A small network was trained on made-up records. Each row is its average activation on records with the value named, seen along a few directions.
Values that are neighbours, or in one group, have similar rows; names and order tell nothing.
(in the rows, 500 means zero)
Strong random noise was added to every row along 3 fixed directions; ignore it. To show where, here is one row again and again, with new noise each time:
[515 522 512 381 570 548 546 450 452 636 408 410 734 586 405]
[485 337 399 426 556 543 376 650 502 514 341 451 574 482 476]
[509 603 477 367 592 624 576 463 460 642 416 329 766 638 267]
[470 321 390 388 586 543 392 689 527 565 318 423 605 486 421]
[485 487 442 349 610 590 519 569 501 649 365 349 728 584 293]


Field Muvom:
e10: [462 387 443 606 497 401 366 403 631 469 536 494 396 409 501]
e2: [534 486 542 644 323 510 412 209 442 379 627 705 548 388 670]
e6: [534 376 456 542 558 398 474 486 524 533 479 382 422 581 555]
e14: [420 382 568 452 462 466 563 506 482 374 476 447 457 558 661]
e1: [421 551 573 338 644 446 706 666 708 605 357 450 608 467 326]
e17: [485 425 567 548 390 472 513 536 431 317 559 412 388 414 681]
e19: [380 694 420 454 522 628 544 588 406 670 539 249 487 603 298]
e11: [573 492 545 326 571 582 390 604 566 570 528 533 638 468 376]
e4: [567 466 639 463 597 361 653 403 503 680 460 736 730 396 657]
e16: [574 413 557 581 641 340 620 481 606 647 533 593 498 434 609]
e24: [674 687 505 618 421 633 540 346 429 366 478 674 486 470 507]
e23: [600 659 577 519 588 541 510 400 501 447 681 409 460 671 258]
e21: [440 749 515 597 513 535 616 444 445 540 574 607 445 519 518]
e12: [409 325 458 371 454 344 286 820 563 585 482 620 363 420 516]
e7: [340 305 649 547 397 403 509 373 581 369 561 658 468 383 709]
e5: [552 407 698 493 415 307 716 436 532 490 465 709 489 440 720]
e8: [527 471 544 441 681 407 573 470 521 755 461 221 536 536 354]
e15: [526 596 601 427 412 490 516 545 524 278 612 495 473 547 425]
e22: [511 244 263 610 469 595 138 757 416 156 415 536 210 268 701]
e20: [489 672 462 522 443 521 579 494 503 581 500 629 350 517 512]
e3: [322 553 451 463 425 461 534 426 537 684 626 542 531 486 414]
e18: [633 522 536 671 511 432 605 338 505 464 568 609 374 511 582]
e9: [613 535 397 642 362 618 344 417 345 240 532 525 420 507 688]
e13: [419 562 640 437 416 342 607 414 412 852 501 480 634 647 655]
Each value of Muvom is a pair of two hidden parts, and every pair occurs once (4 first parts, 6 second parts).
e20 and e3 share the first part; e20 and e18 share the second. Which value has the first part of e18 and the second part of e3?
> e10
e12 and e19 share the first part; e12 and e23 share the second. Which value has the first part of e23 and the second part of e19?
> e8
e14 and e1 share the first part; e14 and e6 share the second. Which value has the first part of e6 and the second part of e1?
> e16
e7 and e5 share the first part; e7 and e2 share the second. Which value has the first part of e2 and the second part of e5?
> e24

Field Lumo:
f4: [489 579 433 435 653 654 624 599 595 500 456 408 581 447 120]
f12: [461 433 724 673 435 287 501 375 473 498 591 596 360 420 883]
f13: [594 561 543 447 517 505 569 492 626 494 488 561 529 471 387]
f3: [551 576 557 553 452 447 442 268 351 575 589 516 624 505 625]
f5: [612 400 290 591 529 655 281 698 450 392 414 425 341 483 482]
f2: [430 671 523 426 504 538 588 464 453 615 552 614 552 622 435]
f8: [469 783 613 448 346 544 690 304 413 627 603 571 595 561 462]
f9: [510 480 586 495 381 539 443 388 396 345 524 497 542 511 705]
f11: [559 559 406 510 496 555 534 494 401 383 454 421 582 554 600]
f6: [377 532 386 442 623 546 499 654 647 565 439 274 377 564 220]
f10: [417 385 388 296 569 541 436 608 537 599 460 345 602 550 315]
f7: [439 400 476 505 591 442 522 699 593 575 446 318 456 577 221]
f1: [552 366 599 471 565 357 630 438 629 650 472 694 674 422 575]
The values of Lumo form 4 separate groups.
Which other values are in the same group as f3? Give them in the order they are listed.
> f5, f9, f11, f10
Which other values are in the same group as f12? Give them in the order they are listed.
> f6, f7
Which other values are in the same group as f4? Give them in the order they are listed.
> f13, f1
